These are the activations of a small neural network, seen along a few directions. Each row is one input.
In each table, some parts of the input vary, and every possible input appears once, in random order.
A made-up example of a description, with smaller parts first: one of 5 places around a ring, together with either a single point or one of 9 places along a line or (one of 3 separate values, together with one of 4 places along a line).
Shared parts are said once, and a part with two or three values counts as separate values.

Other details of the inputs shift rows strongly along two fixed directions, in all tables alike. That doesn't count.

Rows:
r1: [-14   8  23  70  18  17  45 -15 -24   3   5  30   1  10]
r2: [-19  39  20   9  43  -8 -73  -4  51  43 -30 -73  33  -8]
r3: [ 21 -17   2  -1  -9  31  -3  -2  -7 -13  12  10 -28   4]
r4: [-11  -3  -2  -7  49 -13 -49   2  50  29 -25 -69  11 -32]
r5: [  5   8 -30 -73 -22 -33 -52  23   4  21   3 -21 -20  17]
r6: [-12  -6  14  12  21  31 -16   2  30  13   3 -29  -1 -14]
r7: [-15  16 -11 -30   1 -20 -31  18  10  23  -3 -47  -1  17]
r8: [-19  -6  44  96   9  33 104 -33 -37 -32   1  68   9   5]
r9: [  9   2  -9   8 -60  -8  50  18 -56 -31  35  76 -24   6]
r10: [  5  -8 -12  41 -47   6  91  15 -74 -41  37  73 -23  14]
r11: [-37  14  10  -3  -7 -12  -5  -2  17   0 -16 -18  21   1]
r12: [  5  -7  -2  -4  33 -19 -12 -13  17  17 -14 -12  -5  11]
r13: [ 60 -15 -37 -56 -44  17 -20   1 -15 -14  20  27 -35  10]
r14: [ 26 -13 -45 -68 -43 -28 -15  32 -38 -19  37  36 -47  19]
r15: [ -3  -2 -22 -63 -27 -16 -42  12  17  12   8 -17 -14  26]
r16: [-36   1   8  -2   0 -11   3   5  14 -20  -1  -6  15  -5]
r17: [ 12 -15   9 -17  10   4 -11 -15  -3  -7 -12   1 -20   6]
r18: [ 22  -6 -12   9   1  12 -10   4 -21  -6   4  12 -28  -6]
r19: [  3 -20 -25 -47 -28  -4  -1  17  -7 -10  26   8 -26  29]
r20: [ 47 -15 -44 -60 -32  11  10  -4 -27 -22  16  38 -31 -15]
r21: [ 59 -11 -33 -44 -32 -19   4 -13 -29  -8  12  39 -23   0]
r22: [ 18  14 -21 -28  10  -5 -76   8  29  26 -13 -46   1 -14]
r23: [ 21   7   3 -10 -13  18  -9  -9   3   2   5  10  -4  15]
r24: [  8  12  19  87 -19  11 113 -29 -49 -23  14  88  18 -10]
r25: [-16   3   6  37 -20 -11  65   3 -28 -11   6  17  11  -2]
r26: [-44   9  59  92  44  31  27 -25  22 -14 -29 -29  38 -35]
r27: [  5 -14 -30 -59 -32  -6 -11  12   0   3  12  -6 -24  31]
r28: [ 26 -29   6 -16   5  14  -5  18 -22   5  -1  16  -4  29]
r29: [-38  13  14 -11   0 -17 -21   1  29  -6  -9 -19  24  -7]
r30: [-26   5  51  52  25  29  -3 -17  22  12 -10 -26  17   5]
r31: [ 27 -19 -13  10   0  -2   9  -5 -19 -13   1  11 -17 -20]
r32: [-27  16  10  11  -8 -24   9   4   9  11  -8 -19  19 -10]
r33: [-23   9  16  52  35  22  -2   5  15  18  -3 -25   9 -31]
r34: [  7 -11  14  35  21   6  14  18 -43   4  -8  18  13   7]
r35: [ 42 -12 -15  45 -72  55 121  -6 -77 -52  52 123 -28  -6]
r36: [  2 -14 -14 -52  30   1 -46   3  29   8 -19 -40 -21 -20]
r37: [-40   2  62  86  58  19  25   0   4   4 -46 -18  65 -10]
r38: [-17  37  14  34  29   3  -9 -11  22  32 -10 -18  27   3]
r39: [  0  -6 -19 -41 -11 -38 -19  19   8  -5   9  -7  -7  -2]
r40: [-10   0  -5 -28 -29  -9 -15  12   7  -6  22  10  -7  16]
r41: [  0 -14 -29 -87 -14 -23 -65  23  26   7  22 -23 -27  26]
r42: [-37  26  49  74  36  23   3 -26  39  -3 -29 -37  58 -40]
r43: [-40  34  53  94  22  36  44 -25  28  12  -8  -5  54   6]
r44: [ 11  14  -7 -29  10  -1  -1 -23   7   1  -7  12   5  12]
r45: [-63  20  31  33  25   0   5  -2  38   7 -31 -56  45  -2]
r46: [ -2  -9  14  -7  61 -27 -50  15  24  33 -39 -53  34  -4]
r47: [  4  -6  22  59   8   4  42 -16 -22 -11  -7  22   0  -9]
r48: [ 11  12   8  -6   1   6  -2 -25  -2 -10  -8   4  12  -5]
r49: [ 22  -1 -25 -15  -1  -8  -8   0  15  13  -1 -12   8 -35]
r50: [-15  24   5  46  18  16  -8   5  24  24  -7 -25  31 -35]
r51: [ 57 -23 -39 -61 -26  -7 -23   7 -46  -8  16  41 -68  24]
r52: [-21  14  -2 -41   6 -45 -56  13  44  20  -6 -45  16 -12]
r53: [ -2 -19 -31 -77  -7 -21 -27  14  12  -6  -3 -22 -18  19]
r54: [-11  -7  19  27  18  24  13 -17   8   5   9   9  -4  29]
r55: [  4 -11 -27 -39  -9 -32   2  17  -3  -4   4  -9 -13   9]
r56: [ 59 -17 -44 -37 -34 -11  -1  -4 -28 -13  13  34 -24 -17]
Description of these inputs: one of 4 separate values, together with either a single point or one of 5 places around a ring or (one of 2 separate values, together with one of 4 places along a line).
Question: The inputs of r50 and r49 match in every part but the choice among 4 separate values. If r18 is changed in the same way as r50 into r49, which row does it become?
Answer: r31
Question: The inputs of r53 and r55 match in every part but the choice among 4 separate values. If r8 is changed in the same way as r53 into r55, which row does it become?
Answer: r12
Question: Change only the place on the line of 4 in r51. List by row number the other rows that result.
Answer: r1, r18, r33
Question: Change only the choice among 4 separate values in r29. List by row number the other rows that result.
Answer: r9, r40, r52
Question: Change only the choice among 2 separate values in r13. List by row number the other rows that result.
Answer: r3

Rows:
r57: [ -2 -12  -5 -23  14 -25   2  16 -13   3   2  -1 -20  40]
r58: [-18  15  25  14  53  -2 -43 -18  55  22 -39 -59  49 -35]
r59: [-46  10  40  60  58  -9 -32   5  42  21 -27 -70  41 -41]
r60: [-25  13  31  78   1  45  37 -14  -2 -21   3  16  17 -18]
r61: [-15  24 -21 -16 -66 -38  21  30 -28 -11  25  32  11  16]
r62: [ 45 -22 -36 -85 -13 -15 -22  -5 -11 -17  -6  17 -25  12]
r63: [-33 -11  30  66  12   6  48  13 -25 -13 -12  12  17  -8]
r64: [ 20 -19 -20 -58 -23  10 -12   3 -13  -2  27  30 -38  59]
r65: [ 77  -7 -46 -74 -11 -10 -39 -10  -6  13   5  13 -34  -7]
r66: [ 54  -6 -20  29 -56  53  77 -15 -80 -26  44 100 -46  -4]
r67: [  2   7  21  97  18   9  45  -1 -24   0  -1  15  19 -29]
r68: [   3   -4  -19 -113   35  -33 -105  -11   54   47  -30  -67  -15   35]
r69: [  4 -17   8 -11 -16  20  -1  10  -3 -12   7   5 -15  19]
r70: [-66  29  12  35  -7 -11  24  -2  53  -6   3 -45  38 -38]
Question: Describe the family of inputs behind these rows.
Answer: either one of 2 separate values or (one of 3 separate values, together with one of 4 places along a line)
Question: Change only the place on the line of 4 in r64. List by row number the other rows that result.
Answer: r60, r66, r69
